A small network was shown many inputs. Here are its activations along a few directions, one row for each input.
Each table varies a few parts of the input and shows all the possible inputs, shuffled.
A made-up example of a description, with smaller parts first: ring(5) and (point or ring(9) or (values(3) and line(6))).
Shared parts are said once, and a part with two or three values counts as separate values.
In the rows, zero is written as 128.

Other details of the inputs vary at random and push rows far along three fixed directions, the same in every table; ignore that.

A family of inputs:
row 1: [155 175 130 164 182 132 125 121 159 132  92 146 135 122]
row 2: [127 111 149 133 123 111 136 141 144 142 114 147 137 126]
row 3: [139 117 143 126 133 110 136 121 130 133 116 150 125 135]
row 4: [124 104 110 100  92 117 152 139  94 105 139 134 117 160]
row 5: [142 131 125 137 124 141 146 133 139 120 125 143 139 132]
row 6: [131 122 129 120 134 140 125 139 150 120 120 146 127 136]
row 7: [109  88 122 108  91 108 160 159 107 100 134 140 134 156]
row 8: [141 118 117 137 133 118 130 125 135 115 123 149 123 135]
row 9: [142 109 126 140 129 120 136 133 139 115 122 144 137 129]
row 10: [131 128 120 140 136 118 134 133 142 118 129 144 124 138]
row 11: [128 117 130 126 139 113 132 137 152 116 126 144 126 131]
row 12: [116 190  71 123  94 162 121 131  76 113 155  61 112 144]
row 13: [ 97 107 179 129 123 100  62  90 174 184 184  69 112  67]
row 14: [124 118 143 134 136 103 132 128 138 132 117 149 128 135]
row 15: [114 108 170 126 137 115  56  84 172 167 206  59 115  68]
row 16: [109 210  41 147 124 200 145 125  17 125 144  53 122 126]
row 17: [143 152 116 160 206 165 133 135 137 144  96 154 142  89]
row 18: [116 101 124  91  99 112 142 148  80 100 111 143 131 161]
row 19: [133 117 129 137 123 124 137 146 151 128 125 144 132 128]
row 20: [170 171 136 153 185 142 119 118 151 133  94 149 137 122]
row 21: [124 120 147 122 144 111 125 138 136 124 114 146 135 134]
row 22: [157 171 129 167 169 147 126 113 161 144  91 154 129 127]
row 23: [127 118 133 123 143 118 124 143 148 113 128 144 130 133]
row 24: [126 123 144 118 135 116 121 143 139 133 111 149 130 132]
row 25: [115  96 121 102  91 103 149 138  82 107 115 147 124 162]
row 26: [116  86 131 105  88 104 155 145  88 110 116 140 138 153]
row 27: [126 212  70 181 161 199 125 111  74 156 147  46 142  85]
row 28: [109  96 142  82  92 117 142 142  96 113 126 142 131 153]
row 29: [156 172 135 155 177 153 116 122 160 138  88 150 136 125]
row 30: [107  74 153  94  80 105 155 141 107 125 130 145 138 144]
row 31: [132 121 145 127 126 119 136 119 136 135 117 154 130 133]
row 32: [120 190  78 120  93 171 122 113  74 112 163  56 117 139]
row 33: [ 95  96 188 145 126  94  74  91 171 181 191  64 130  67]
row 34: [ 75  56 184 102  74  97  93 104 140 171 190  73 121  93]
row 35: [126 115 146 119 129 122 130 127 146 135 107 149 125 131]
row 36: [122 110  99  99  96 121 147 144  90  91 124 134 122 158]
row 37: [110  95 113  99  84 125 152 145 108 109 131 145 116 163]
row 38: [144 120 127 119 137 122 136 129 142 117 124 144 123 132]
row 39: [121 167 106 128  93 148 125 113  64 132 157  53 128 133]
row 40: [176 162 123 170 174 146 135 123 164 129 109 146 140 118]
row 41: [141 139 116 134 127 138 139 124 136 119 127 147 126 138]
row 42: [127 121 139 131 126 110 130 133 140 140 114 152 124 134]
row 43: [140 119 144 117 136 113 135 124 132 128 111 146 127 131]
row 44: [162 163 121 173 166 159 133 127 174 134 102 148 138 120]
row 45: [119 190  82 117  98 175 113 119  72 110 166  56 122 140]
row 46: [131 125 127 121 135 126 121 148 150 121 124 146 126 132]
row 47: [108  93 140  84  86 110 149 136 101 116 124 144 127 149]
row 48: [140 117 125 123 141 123 120 135 138 109 121 146 130 132]
row 49: [137 121 134 125 136 113 130 125 127 121 103 147 130 132]
row 50: [131 121 125 122 129 136 133 133 152 122 118 146 122 134]
row 51: [144 151 112 163 202 160 141 129 140 145  95 153 137  87]
row 52: [101 102 162 139 120 104  65  93 182 176 201  76 107  72]
Each input here is: line(4) and (point or (values(2) and ring(6))).
Question: Changing only the line(4) part turns row 43 into row 20. The same change can be made to row 32. Which row results?
Answer: row 45
Question: Changing only the line(4) part turns row 46 into row 19. The same change can be made to row 18. Which row results?
Answer: row 26
Question: Change only the values(2) part in row 15. List by row number the other rows that result.
Answer: row 20
Question: Change only the line(4) part in row 38. List by row number the other rows that result.
Answer: row 4, row 15, row 40
Question: Start at row 33 and move only the ring(6) part, one step at a time. The first step leads to row 2. Which rows follow, in order?
Answer: row 34, row 30, row 39, row 26
Question: Change only the values(2) part in row 30. List by row number the other rows that result.
Answer: row 5

A family of inputs:
row 53: [167 133 106 149 152 147 180 144 121 100  81 177 149 149]
row 54: [120  78 125  69  48 106 160 150 105  79 134 164 119 190]
row 55: [118 133 176 126 113  91  81  92 174 153 173  95 114 116]
row 56: [114 145 109 122 120 162 107  96  94 134 168  86 115 113]
row 57: [148 190  91 166 193 170 119 129 139 117 102 149 127 125]
row 58: [ 99  66 186 116 112  86 138 132 142 150 144 140 139 117]
row 59: [117 103 156 133 120 133  95 102 161 177 172 105 119  80]
row 60: [133  94 156 134 140 117  93 100 146 158 179  92 125  73]
row 61: [117 104 157 136 136  99  80  92 137 170 150  95 117  79]
row 62: [106 155 121 141 116 126 123 102  92 148 153  72 117 118]
row 63: [ 96 116 132  91 108 118 138 126  79 122 136 131 118 147]
row 64: [113  95 109 114  91 130 158 126  88 117 139 123 121 140]
row 65: [150 120 128 119 166 137 162 156 162 112  81 183 143 131]
row 66: [112 174  95  92  94 157 164 152  38 102 116  88 127 173]
row 67: [148 119 145 150 148 123 156 146 138 123  66 186 159 144]
row 68: [111 112 123 101 106 103 146 136  74 130 134 125 114 141]
row 69: [ 93  64 132  66  82 102 153 148  67  99 101 172 128 169]
row 70: [172 171 149 155 170 113 110 108 186 142 111 143 127 149]
row 71: [172 185  89 164 185 153 137 132 131 119 107 132 140 111]
row 72: [129 181 135 128  94 122 102 105 119 122 160  69 104 141]
row 73: [152 159 106 175 179 141 138 112 166 135 108 143 133 102]
row 74: [151 113 109 144 173 119 148 160 146 115  88 195 124 132]
row 75: [106 151 126 118 111 147  99 105  98 149 133  70 116 114]
row 76: [112  54 169  95 122 112 120 119 140 130 157 146 133 108]
row 77: [109  53 152 111 130  88 115 149 142 131 156 136 124 103]
row 78: [105 110 146 130 126 122  96 110 170 174 172 102 121  76]
row 79: [149 149 114 157 144 140 164 142 117 119  55 185 145 157]
row 80: [121 128 170 129 105  96  65  87 171 150 159  91 121 113]
row 81: [113 166  87  98  94 156 140 137  23  89 114  97 139 170]
row 82: [143 232  84 140  81 160 101 106  68  99 134  44 111 163]
row 83: [106 112 166 133 117 114  80 101 151 182 149 100 126  84]
row 84: [152 111 128 152 147 142 169 137 150 127  88 196 137 138]
row 85: [175 171 131 159 158 129 112 114 202 112 117 149 122 118]
row 86: [146 158 122 184 178 154 125 138 165 134 114 137 144 111]
row 87: [152 145 103 126 170 147 162 150 128  92  86 187 149 145]
row 88: [142 117 126 132 178 134 142 160 149 100  91 195 142 138]
row 89: [133 162 103 123 105 132  96 105 136 124 175  68 118 143]
row 90: [166 185 102 155 172 185 136 117 140 133  94 137 124 122]
row 91: [125 148 121 131 120 126  99 111  80 139 145  67 131 108]
row 92: [129 139 102 131 118 146 114 105  90 141 167  79 110 107]
row 93: [100  63 120  68  70 108 179 182  94 102 124 167 141 160]
row 94: [150 162 124 157 189 159 117 142 171 130 103 134 134 108]
row 95: [165 199 117 168 163 160 124 132 129 140  79 136 153 125]
row 96: [ 93  54 144 123 119  93 127 136 151 135 148 140 118 110]
row 97: [154 116 139 148 155 112 156 140 136 116  63 182 156 139]
row 98: [137 108 158 126 114 113  77  86 180 151 186  88 114 116]
row 99: [ 99 107 148 139 130 124  84 122 169 172 172 101 116  81]
row 100: [108 103 160 147 128 103  91  87 145 167 146  93 125  85]
row 101: [110  10 177  74  85  89 159 163 144 130 132 193 140 132]
row 102: [102 161  61  99  93 171 154 164  51  93 119  96 110 171]
row 103: [103 106 149 117 136 127  96 103 171 164 165  92 113  76]
row 104: [ 98  30 191  74  92  67 160 167 137 138 121 191 140 140]
row 105: [106  21 160  73  82  63 127 160 164 104 144 175 116 174]
row 106: [146 113 118 153 165 124 160 162 150 104  88 182 145 137]
row 107: [132 201  73 122 107 200 132 120  54 114 147  45 124 139]
row 108: [152 166 121 169 177 154 117 148 170 141 112 143 143 107]
row 109: [166 171 136 163 190 126 128 123 138 141 105 140 138 109]
row 110: [121 158  49 106  95 149 163 148  37  95 132 101 116 158]
row 111: [106 166 126 129 107 138 115 116  97 162 155  80 118 118]
row 112: [152 176 145 154 193 141 121 114 144 134 105 148 142 115]
row 113: [105 104 141  87  95 124 131 139  89 122 115 109 133 140]
row 114: [121 142 119 146 107 160 124 110 102 139 168  72 134 114]
row 115: [111 100 147 141 136 111 105 102 162 151 175  85 134  75]
row 116: [114  79 155  95  91  84 112 123 177 117 163 141 121 131]
row 117: [ 98 104 105 113  89 130 158 140  99 121 141 124 127 141]
row 118: [181 125 145 137 136 123 145 133 185  95  91 200 122 150]
row 119: [ 97 114 136  86  99 122 147 136  90 131 125 119 113 146]
row 120: [ 99 113 173 147 129 108 104  95 153 179 164  98 122  89]
row 121: [135 115 119 158 158 134 157 158 158 122  87 193 134 139]
row 122: [149 124 145 145 162 108 170 143 138 120  80 183 149 141]
row 123: [111 130  71  78  48 125 166 181  60  51 121 142 117 223]
row 124: [153 162 120 175 174 152 138 125 166 136 114 139 150 106]
row 125: [ 97 108 104  91 106 131 140 131  92 109 145 131 121 137]
row 126: [134 224  65 142  89 170 103 127  82  85 159  47 101 161]
row 127: [174 162 146 157 163 115  93 103 185 140  97 141 134 145]
Question: Changing only one part turns row 114 into row 86. The same change can be made to row 118. Which row results?
Answer: row 126
Question: Changing only one part turns row 89 into row 105. The same change can be made to row 93. Which row results?
Answer: row 108
Question: What do these inputs look like to the network?
Answer: line(5) and (values(3) or (values(2) and ring(6)))
Question: Change only the values(2) part in row 66. List by row number the other rows that result.
Answer: row 119
Question: Change only the values(3) part in row 82. List by row number the other rows that result.
Answer: row 80, row 127
Question: Start at row 81 and move only the line(5) part, one step at a time. The first step leads to row 112. Which rows follow, in order?
Answer: row 76, row 87, row 88
